Here are a small network's activations along a few directions, averaged over the inputs that share one value of a field.
Values that are neighbours, or in one group, have similar rows; names and order tell nothing.
In the rows, zero is written as 500.
Random noise pushes rows far along 8 fixed directions. That doesn't count. These rows show it; they differ only by the noise:
[456 513 486 404 545 520 585 450 487 512 436 486 411 460 399 454 526 562
 411 561]
[461 606 245 483 408 487 462 562 485 550 516 481 540 517 492 350 452 539
 407 404]
[289 638 825 388 826 703 628 454 560 255 283 510 418 429 546 531 440 523
 557 698]
[571 591 542 467 442 552 320 189 390 785 670 412 453 572 517 669 537 792
 442 333]
[526 304 259 287 411 571 729 406 545 532 485 523 532 346 327 619 468 338
 384 668]
[465 382 685 486 483 500 427 500 434 297 419 518 584 261 401 593 641 468
 601 576]
[302 651 577 536 638 607 592 523 611 367 385 521 463 569 631 400 261 490
 523 572]
[638 666 422 716 429 591 649 583 648 697 769 346 445 873 557 374 240 458
 698 509]
[485 601 729 585 574 455 447 470 445 528 528 412 343 612 483 409 543 696
 538 497]
[472 388 762 608 444 282 285 546 340 346 534 434 463 443 489 478 652 607
 555 525]


Values of BUR:
gufip: [406 417 754 764 499 282 330 450 511 512 462 608 389 594 634 457 469 650
 512 331]
fufoz: [513 646 387 578 503 704 613 463 692 668 332 652 495 456 382 411 469 501
 520 333]
laro: [486 659 517 398 539 587 375 478 424 454 388 518 644 365 444 524 589 632
 517 358]
rone: [569 402 370 404 432 564 578 539 545 472 482 559 602 407 391 561 531 382
 483 519]
beb: [384 562 668 729 663 509 568 778 675 220 406 596 485 566 704 313 345 266
 721 597]
buzog: [466 491 502 453 565 508 625 595 526 392 380 535 507 441 394 406 536 441
 497 546]
pelu: [535 336 438 335 478 396 522 591 415 409 539 481 525 465 584 587 643 351
 408 636]
geg: [621 533 489 723 469 542 569 483 614 696 570 500 412 675 452 416 426 510
 621 446]
dimi: [459 327 618 640 371 328 564 381 527 533 455 563 456 551 540 559 334 524
 447 533]
fiso: [512 283 440 249 500 575 394 298 427 483 354 702 656  73 439 851 778 386
 395 443]
puse: [345 445 447 399 590 429 510 333 480 536 380 599 406 511 683 540 312 551
 219 518]
soro: [366 357 432 327 575 417 512 555 467 280 320 576 570 319 521 543 499 360
 335 603]
BUR is arranged as a line.
- Name the neighbours of fiso, in listed order. => beb
- Name the neighbours of soro, in listed order. => rone, puse
- Name the neighbours of fufoz, in listed order. => pelu, geg

Values of SAZ:
kor: [461 586 405 440 463 539 565 361 509 653 547 476 442 607 550 485 408 653
 394 457]
nodo: [546 593 458 599 411 394 363 497 419 617 619 492 497 571 509 353 609 677
 526 278]
dev: [413 461 636 543 553 444 399 366 529 495 543 536 476 556 671 578 426 532
 478 418]
botu: [459 376 536 653 398 422 650 640 595 354 403 574 537 465 389 338 369 392
 557 557]
peko: [550 533 476 234 627 646 505 533 384 415 539 416 539 417 500 674 642 414
 465 702]
reg: [557 473 384 607 413 319 404 635 482 600 652 438 435 706 594 386 532 499
 485 428]
balib: [434 449 684 440 572 475 491 232 474 548 393 512 412 424 463 634 456 646
 371 486]
tifo: [460 615 464 371 610 620 427 646 462 306 436 418 640 431 570 557 492 393
 556 600]
sokaz: [572 548 105 389 432 445 412 686 406 561 531 490 540 436 444 401 670 442
 350 458]
SAZ is arranged as a ring.
- Name the neighbours of botu, in listed order. => kor, balib
- Name the neighbours of dev, in listed order. => nodo, reg
